These are the activations of a small neural network, seen along a few directions. Each row is one input.
Each table varies a few parts of the input and shows all the possible inputs, shuffled.
Descriptions start from the smaller parts, as in this example, which fits no table here: line(6) and (point or ring(11) or (values(3) and ring(8))).
Shared parts are said once, and a part with two or three values counts as separate values.
In the rows, 128 means zero.

Other details of the inputs shift rows strongly along two fixed directions, in all tables alike. That doesn't count.

Table:
r1: [132 127 130 180 188 115 154  85 122 157  96 170 127]
r2: [130 118 126 183 185 126 137  50 149 175  90 148 152]
r3: [143 150 140 136 152 142 114 118 126 136 113 144 153]
r4: [129 153 168 124 149 191 112 121  68 103 134 130 146]
r5: [134 160 134  84 113 163  99 153  78  99 156 109 118]
r6: [115 133 125 139  81 140 130 160 126 112 116 112  92]
r7: [133 165 166 123 143 189  94 104 100 116 145 123 149]
r8: [159 107  69  94 106  71 133 155 180 138  97 122 106]
r9: [104 167 197 114  70 250  89 161  48  59 154  71 135]
r10: [130 127 131 136 143 115 140 130 141 136 137 142 116]
r11: [ 97 138 131 239 164 118 156  79 134 176  85 150 131]
r12: [120 114 107  82  74  96 119 160 147 112 164 102 121]
r13: [148 111  55  75  95  65 137 188 141 131 106 119  96]
r14: [117 130 149  92 107 178 104 137 102  95 165  92 125]
r15: [120 108 145 125 135 151 135 116 127 113 135 113 121]
r16: [151 128  92  70  90 115 111 170 145 118 116 108 126]
r17: [114 152 199  85  91 203  93 143  82  74 189 106 159]
r18: [131 123 104 142 148  74 148 149 155 157 119 157 125]
r19: [113 135 156 197 196 132 142  71 129 168 127 160 145]
r20: [123 116 119 172 180 123 147  71 115 161  95 144 134]
r21: [123 133 127 111 101  94 122 149 144 129 165 129 129]
r22: [130 112 117 151 134  68 152 123 171 149 133 160 128]
r23: [120  96 136 134 119 119 141 110 150 120 139 128 133]
r24: [116 102 132 132 118 113 138 119 142 127 135 131 148]
r25: [165 136  69  80  98  63 125 185 174 135 119 131  98]
r26: [122 114 165 174 184 180 145  56  95 129 101 142 142]
r27: [137 103  67  83  93  62 139 193 165 132 124 115 102]
Description of these inputs: values(3) and (point or (values(2) and line(4))).
The inputs of r12 and r24 match in every part but the values(3) part. If r11 is changed in the same way as r12 into r24, which row does it become? -> r9
Which other rows does r26 become when the values(2) part takes its other values? List them by row number. -> r1

Table:
r28: [123  89 115 145 134  97 157 122 140 135 117 140 118]
r29: [140 119  95 152 117 101 141 137 149 146  76 134 119]
r30: [124  77  93 181 167  51 180 100 182 173  93 165 109]
r31: [106 133 135 154  99  70 135 136 168 147 173 148 132]
r32: [115 141 153 119 101 202 105 123  88 101 112  97 131]
r33: [104 110 194 162 162 208 137  65  95 107 142 122 144]
r34: [171 141  55  62 112  68 122 192 150 136 115 128  89]
r35: [115 110 133 101 110 149 124 134 123 109 155  98 117]
r36: [107  86 112 159 151  92 164 101 140 154 108 148 118]
r37: [139 144 105  77  61 155 112 186 104  83 117  82  99]
r38: [136 124 134  41  59 128  94 175 136  90 189  95 143]
r39: [140 149 132  64  57 185  93 184 107  68 133  75 104]
r40: [132 114 130  92 110 104 115 131 168 122 163 123 146]
r41: [107 154 192 110 101 163 105 154 114  95 198 125 161]
r42: [ 96 156 159 225 135 142 135  97 118 155 112 142 129]
r43: [133 120 106 181 146 112 148 104 159 159  73 139 122]
r44: [135 122 155  66  79 145 103 154 130  84 178 110 147]
r45: [146 160 147 112 160 184 116 114  69 108 120 129 129]
r46: [142 136 148 193 220 143 144  56 108 168  81 181 155]
r47: [112 153 134 190 135 123 139 149 131 150 100 145 130]
r48: [136 151 172 165 206 192 115  58  78 144 105 150 167]
r49: [133 112  73 192 159  66 156 101 184 193  60 149 125]
r50: [147 158  74 125 142  54 135 196 141 160 114 164 107]
r51: [103 134 113  95  47  97 124 206 124 100 187 101  80]
r52: [ 88 117 214 195 191 235 139  29  59 112 137 123 164]
r53: [101 145 177 103  90 175 117 184  84  79 186 103 117]
r54: [135  94  60  78  79  56 154 194 149 112 130 110  76]
r55: [147 155 142 106 162 169 106 116  95 123 125 129 134]
r56: [134  95  64  70  80  55 140 192 167 124 141 106  81]
r57: [128 110 113 130 134  85 139 111 159 142 141 138 150]
r58: [153 146  87 112 157 104 128 135 115 146 102 136 118]
r59: [129 126 170  93 108 165 106 118 139  98 177 113 151]
r60: [104 112 187 150 148 201 127  79  84 108 147 116 152]
r61: [130  91  80 108 110  35 143 142 191 157 129 149 130]
r62: [122 140 184  52  79 204  78 136 111  71 206  80 158]
r63: [129 104 131 161 159  98 153  85 155 144 125 157 154]
r64: [169 143  48  56 113  64 115 193 151 144 120 120  94]
r65: [133 119  94 173 147  96 143 107 164 166  72 135 122]
r66: [112 141 166 197 169 202 129  57  90 133  88 120 155]
r67: [129 108 153 152 155 110 139  82 170 141 137 158 156]
r68: [125 143 151 128 107 191 104 123  96 108 114  98 143]
r69: [158 132  94 150 186  81 147 107 149 171  80 169 116]
r70: [139 133 106 148 184 106 138  98 122 168  84 165 128]
r71: [125 189 152 105 102 170  89 167  75  98 172 117 113]
Describe the family of inputs behind these rows. -> line(4) and (values(2) or ring(9))
The inputs of r35 and r62 match in every part but the line(4) part. If r30 is changed in the same way as r35 into r62, which row does it become? -> r67
Which other rows does r53 become when the values(2) part takes its other values? List them by row number. -> r51
Which other rows does r48 become when the ring(9) part takes its other values? List them by row number. -> r34, r45, r46, r55, r58, r64, r69, r70
Which other rows agree with r29 in the line(4) part? List them by row number. -> r32, r37, r39, r42, r43, r47, r49, r65, r66, r68

Table:
r72: [106 141 160 194 165 163 136  73 118 145 110 136 153]
r73: [131 104  69 166 137  48 171 142 182 170  78 149 109]
r74: [136 108  74 113  95  62 147 175 165 142  98 133  94]
r75: [137 129  67 113  94  56 134 169 161 146 117 125  86]
r76: [141 123  82  79  90  60 133 191 167 120 143 127 114]
r77: [130 144 105  75  72 129 106 182 117  99 151  89  95]
r78: [124 145 181 125 136 180 113 109 114  99 154 130 153]
r79: [119 126 137 153 147 124 136 118 123 143 134 138 127]
r80: [142 112  70 154 122  22 153 160 183 177 105 157 117]
r81: [107 142 157 141 130 185 118 107  86 110 142 104 134]
r82: [123 139 178 124 139 177 116 101 101 101 160 131 140]
r83: [116 129 120 171 146 116 142 100 126 151 112 136 124]
r84: [122 130 136  81  82 176 116 170  90  79 148  83 108]
r85: [140 148 153 214 242 164 143  40 102 187  76 185 162]
r86: [121 133 172 148 116 190 123 115  91 103 126 113 141]
r87: [126 152 126 113  96 140 111 151 129 113 134 107 117]
r88: [121 112 153 144 155 152 129  77 123 131 138 130 148]
r89: [163 109  37 177 189  30 161 129 169 190  24 176 102]
r90: [132 127 109  74  68 135 122 188 111  90 140  91  92]
r91: [133 151 140 226 235 170 136  31  97 177  59 177 157]
r92: [123 128 167 117 129 181 112 103 119 106 151 111 158]
r93: [113 109 127 164 140 123 151 112 129 142  97 140 130]
r94: [165 154 101  73 138 118 122 151 113 127 117 133 124]
r95: [116 124 174 175 185 158 139  63 115 134 136 154 154]
r96: [134 131 117  59  82 119 115 180 119  89 171 107 110]
r97: [109 131 179 184 172 162 130  76 116 147 123 155 155]
r98: [145 129 149 183 239 146 141  25 121 179  68 161 170]
r99: [120 152 163  95  98 182 100 160 101  90 166  99 135]
r100: [115 134 178 189 179 163 132  71 112 146 128 152 143]
r101: [124 148 159  78  93 182  96 166  91  85 177  93 116]
r102: [137 131 113  73  69 135 118 186 118  92 139  95  87]
r103: [135  97  73  87  98  56 134 162 174 143 129 128 118]
r104: [109 141 142 117 103 160 112 135 100 110 138 106 131]
r105: [125 122 166 115 136 182 112  92 112 107 155 112 146]
r106: [116 140 153 178 136 152 127  93 111 138 118 132 148]
r107: [113 135 154 109 111 158 112 147 103 110 153 116 136]
r108: [117 130 155  96 111 153 116 138 106  98 160 123 144]
r109: [129 113 122  83 107 136 117 140 127 108 158 102 128]
r110: [132 137 160 106 104 153 113 139 107  96 162 121 147]
r111: [141 113  73  95  86  78 141 187 152 124 116 112  82]
r112: [126 128 161  71  93 181  94 133 111  88 165 100 142]
r113: [148  97  78 130 116  45 144 138 185 160 115 143 130]
r114: [146 104  76 124 127  47 143 137 202 160 111 144 124]
r115: [117 136 180 119 132 176 113 108 104 102 155 134 152]
r116: [133 124 150  95 114 161 108 116 122 104 157 111 131]
r117: [126 134 135 163 149 112 135 120 152 151 119 148 135]
r118: [142 107  60 154 125  32 166 156 196 170  77 151  97]
r119: [126 145 111  72  62 128 101 184 120 101 146  96 104]
r120: [123 113 125 147 157 103 148 109 135 139 135 147 137]
r121: [128 105  75 160 151  40 160 141 170 178 109 154 111]
The inputs of r88 and r90 match in every part but one. If r113 is changed in the same way as r88 into r90, which row does it become? -> r86
Describe the family of inputs behind these rows. -> line(5) and (point or ring(9))
Which other rows agree with r99 in the line(5) part? List them by row number. -> r79, r80, r85, r97, r100, r101, r107, r117, r121
Which other rows does r87 become when the ring(9) part takes its other values? List them by row number. -> r72, r75, r77, r81, r83, r104, r106, r119
Which other rows does r120 become when the ring(9) part takes its other values? List them by row number. -> r76, r78, r82, r95, r96, r108, r110, r115
